A small network was shown many inputs. Here are its activations along a few directions, one row for each input.
Each table varies a few parts of the input and shows all the possible inputs, shuffled.
Descriptions start from the smaller parts, as in this example, which fits no table here: one of 2 separate values, together with either a single point or one of 11 places around a ring or (one of 4 places along a line, together with one of 5 places around a ring).
Shared parts are said once, and a part with two or three values counts as separate values.

Other details of the inputs vary at random and push rows far along two fixed directions, the same in every table; ignore that.

Rows:
x1: [ 69   6  42  75  30   9  10 -74 -10  93  31]
x2: [ 79  26  32  80  56   5   0 -70   5  43  58]
x3: [ -2  -8 -52  24 -88 -35 -19   5  44 -18 -54]
x4: [-74 -36 -46 -74   0  21   5  87 -31 -44 -15]
x5: [-11   7 -30  22  -8 -45   6 -32  56 -26 -27]
x6: [-18 -11  -2 -87  58  35 -11  51 -31 -38  41]
x7: [ 14  15  95 -46  40  65  -9 -19 -57   6  73]
x8: [-60 -25 -47 -37 -11 -24   7  27 -12 -28 -46]
x9: [ 52   8  76  52  46 -35  19 -91  18  37  54]
x10: [ 57  23 -20  76   1 -27 -12 -44  51  41   0]
x11: [ 16  17 -42  46 -25 -45  -1  23  16 -13 -26]
x12: [ -7 -11  -2  22   4 -44   8 -40   6   1  23]
x13: [ -9 -13 -59  31 -74 -24  -9  13  38  17 -80]
x14: [-19   5  -2 -99 -18  25 -28  81 -13 -32 -19]
x15: [ 45  -5 -11  91 -15 -34  23 -49  14   1  23]
x16: [ 79 -17  79  52  71 -14   1 -74 -12  39  92]
x17: [ 42  18  83 -60  54  50 -13  14 -33  51  70]
x18: [-52  -4 -18 -81 -18  51  -6  84 -17   9 -22]
x19: [ -4 -20 -44  65 -24 -14  24   1  15 -14 -23]
x20: [  9  -8  26  36 -21  13 -10 -40  -4   0 -28]
x21: [-42 -26 -26  17  -3 -29  10 -11  13  -5 -17]
x22: [ 26  -8  57 -31  75  68  29  -4 -78  22  64]
x23: [-80  -7  -7 -78  10  22  25  47 -20 -23 -14]
x24: [ -8  14 -93  39 -79 -75 -13  51  60 -15 -82]
x25: [ -19   10 -103   64  -83  -65    5   29   32  -32  -64]
x26: [ -7  20  10 -98  29  60 -24  60 -12   5  20]
x27: [-82 -15 -71 -40 -52 -34  20  44  13 -48 -89]
x28: [-50   7 -33 -49   8  42  12  82 -47 -12  -9]
x29: [-55  -1 -21 -36 -36   2   4  26  -6 -30 -66]
x30: [ 17   2 -57  43 -11 -24   4   5  36 -42 -19]
x31: [ 41   0 -16  99  -8 -22  15 -50  -1  38 -16]
x32: [ 10 -17   3  27 -31  15 -11 -18  20  23 -20]
x33: [-26  20  24 -90  23  61 -30  47 -23 -51   7]
x34: [  7 -26 -17  30  -9 -34   5 -17   2 -11  23]
x35: [ 34  14  34  69 -17 -50  -4 -65  44   5 -11]
x36: [ 26  -6 -10  67  21 -56  -7 -76  51   2  10]
x37: [-49  -5 -77  35 -81 -84  18  -5  58 -44 -68]
x38: [-18  16  50 -86  17  43 -23  53 -38 -40  14]
x39: [-29   4 -35 -70   1   7   8  99 -27 -64  -9]
x40: [ 31  18  17  65  -3 -28 -10 -76  55  -1 -10]
x41: [  2  22  94 -56  50  49   8 -25 -51  17  72]
x42: [ 57   6  43  83  31  14  12 -67   3  93  44]
x43: [ -21   -2  -88   32 -109  -55  -14   32   62  -12  -77]
x44: [-19  25   2 -84  17  41   2  68 -49  17  34]
x45: [ 48 -19  11  67 -33  -7 -11 -66  24  41 -28]
x46: [-47 -34 -18 -87  24  32   6  66 -58 -29  -1]
x47: [  1   1  95 -32  50  83  -5 -18 -52  20  55]
x48: [ 89   7  57  54  28  16 -26 -89  33  46  43]
x49: [-36   0  22 -97  52   2  -2  48 -38 -26  34]
x50: [-12   8  95 -44  61  69  13 -23 -48  30  55]
Description of these inputs: one of 5 places along a line, together with one of 10 places around a ring.
Q: Changing only the place on the line of 5 turns x27 into x23. The same change can be made to x8. Which row results?
A: x21
Q: Changing only the place on the line of 5 turns x1 into x44. The same change can be made to x45. Which row results?
A: x3
Q: A walk changes only the place on the ring of 10. It starts at x2 and steps to x10. List the rest of the walk in order.
A: x26, x48, x33, x40, x5, x36, x6, x30
Q: Which other rows does x34 become when the place on the line of 5 takes its other values? List them by row number.
A: x4, x6, x16, x46
Q: Which other rows does x29 become when the place on the line of 5 takes its other values? List them by row number.
A: x35, x40, x41, x50

Rows:
x51: [-11   5 -66  28 -72 -45  10  43  40 -16 -56]
x52: [-11  15 -20 -56  -8   8 -30  52  -5  -7  -2]
x53: [ 41   8  22  89  50 -34  19 -78  34  20  34]
x54: [ 33   5  68 -10  59  35   4 -32 -26  72  55]
x55: [ 38   4  75  14  35  19  -2 -67   1  58  35]
x56: [-12  19   7 -20   7  37   2  37 -43  10  19]
x57: [-45   8 -86  24 -41 -72  20   0  42 -50 -70]
x58: [ 20 -22 -56  49 -22 -64  -9 -12  26 -35 -29]
x59: [-30 -20  18  -4   8 -10  16 -21  -4 -14  29]
x60: [ 50 -18   5  96  -1 -71  16 -86  11  11  -2]
x61: [-44 -14 -21 -68  21  -4   9  77 -49 -45  -8]
x62: [-62  16 -23 -78  43  12  21  64 -30 -39   5]
x63: [ 16   8 -38  40 -64 -46  15  -9  35   2 -39]
x64: [  5  12 -26 -56 -15  17  -6  57  -2 -15   5]
x65: [ 68  18  45  43  35  36 -12 -56 -23  48  71]
x66: [ 35 -13  80 -13  65  15  -4 -43 -36 -10  57]
x67: [ 13  -8 -51  73 -58 -30  10 -27  26   4 -60]
x68: [  7 -18  60   4  66  16  27 -40 -39  36  93]
x69: [-43   6 -48   1 -21 -40  -1   3  46 -71 -50]
x70: [ 22  -7 -58  51 -47 -45 -22 -26  63  16 -47]
x71: [  0  -2  12 -31  28  58   4  44 -33   5  11]
x72: [-37 -30 -98  28 -59 -63  -2  13  49 -47 -37]
x73: [ -9  17  26 -34  -2  47 -18  17 -25 -20  13]
x74: [ 42  -5  77  33  39  36   1 -71 -11  59  39]
x75: [-33  15   2 -75   7  24 -18  82 -20  -8  -2]
x76: [-36   0 -15 -77   6  27 -10  72  -6  -1 -21]
x77: [-55 -18 -22 -52  -2  -9  22  22 -26 -25  11]
x78: [ 46   0  68  39  32  42   8 -58 -20  39  36]
x79: [-15  -7   7 -33  20  39   2  31 -29  26   2]
x80: [ 68 -15  -7 102  -9 -18 -14 -83  44  53   1]
x81: [-20  -3  11 -68  18  47   4  26 -44  19   1]
x82: [  5 -19  73 -15  53  25   6 -53 -20   2  81]
x83: [ 11   7 -47  88 -55 -32  -7  -4  39  -2 -40]
x84: [-35  17   9 -97 -13  35   6  77 -25 -30  -4]
x85: [ 45  21  77  45  26  33   1 -65 -25  42  56]
x86: [-36  16   3 -47 -26  -1 -18  43  -2 -16 -26]
x87: [ 46  -2   6  80 -21 -43   4 -88  40  59 -17]
x88: [-44   1  -1 -99  -8  34 -23  53  -2 -26 -29]
x89: [-34 -21  12 -42  38  16  16  28 -24 -11  48]
x90: [ 35  -6  83 -10  50  60 -13 -50 -19  39  47]
x91: [  1  13 -45  58 -63 -31   2 -16  14  -1 -43]
x92: [-44  17  -3 -82   2  20 -12  84 -34  -4  -4]
x93: [ 35   1  54  11  52  56  14 -16 -46  48  50]
x94: [-26 -19 -79  38 -62 -29 -10  36  51 -13 -84]
x95: [ 76  -9 -10 112 -11 -10  -6 -76  34  38   4]
x96: [-25   6 -40  12 -74 -44 -34  18  54 -37 -69]
x97: [-52  15  -8 -49  23  -3  15  22  -4 -48  -9]
x98: [ -29    5 -101   25  -33  -63   -1   12   57  -57  -56]
x99: [ -4 -14  19 -40  50   7   6  38 -41 -24  25]
x100: [ 73   4  16 107 -17 -36  10 -57  52  42  13]
x101: [  7  -4  23 -14   3  46  -9   1 -11 -12  -3]
x102: [ -1  14  37 -74   4  42  -5  37 -15 -20  21]
x103: [  0  11 -32  40 -57 -55  -9 -15  32  10 -46]
x104: [-46 -11   6 -85  20   6   4  60 -47 -58  -7]
Q: Describe the family of inputs behind these rows.
A: one of 6 places along a line, together with either one of 3 separate values or one of 6 places around a ring
Q: Changing only the place on the line of 6 turns x68 into x72. The same change can be made to x51. Which row results?
A: x64
Q: Which other rows agree with x89 in the place on the line of 6? List them by row number.
A: x53, x71, x75, x76, x83, x94, x99, x100
Q: Which other rows does x90 become when the place on the ring of 6 takes its other values? List them by row number.
A: x73, x88, x96, x101, x102
Q: Which other rows does x62 become when the choice among 3 separate values takes its other values? List them by row number.
A: x61, x68

Rows:
x105: [ 47  20 -17  66 -40 -63 -23 -33  57 -17  -9]
x106: [  34  -13   83   39   55   -7    2 -118   20   33   59]
x107: [-39  27 -54 -87   9  15   6 111 -27 -15   0]
x108: [ 81  16  63  32  32  20 -27 -59  25  67  38]
x109: [ -9 -11   9  56 -45 -61   0 -68  52  11 -39]
x110: [-20   3 -15  20 -72   8 -18   9  25 -17 -67]
x111: [-67 -15 -46 -79  32  17  14  74 -42 -68  -7]
x112: [-45 -26 -44  33 -36 -54  23  -5  11   4 -45]
x113: [  6 -21 -67  46 -53   1  -4  20  18  14 -49]
x114: [  43   10   97   48   10   17   10 -101   -7   54   29]
x115: [ 37   8  88 -66  49  98 -27  -4 -46  43  57]
x116: [ 28 -14 -40  90 -10 -62  19 -25  26 -27  -2]
x117: [ 13  -6 -74  37 -32 -23  -6  31  34  21 -42]
x118: [ 41  34 -18  60 -38 -55 -18 -31  72  13 -21]
x119: [ 16   6  99 -62  99  56  -6 -38 -44 -11  82]
x120: [-78 -26 -40 -78  21   7  23  52 -28 -36  -7]
x121: [-62  -6 -31 -65 -20  61   9  94 -57 -17 -30]
x122: [-31 -12 -43  44 -55 -26  27  -1  -4   3 -57]
x123: [-42   9  -9 -99   3   9 -12  81 -14 -87  -4]
x124: [ 48  19  60 -35  90  43  10  12 -71  30 113]
Q: Describe the family of inputs behind these rows.
A: one of 2 separate values, together with one of 10 places around a ring
Q: Changing only the choice among 2 separate values turns x118 into x107. The same change can be made to x108. Which row results?
A: x117
Q: Which other rows does x106 become when the choice among 2 separate values takes its other values? List them by row number.
A: x120
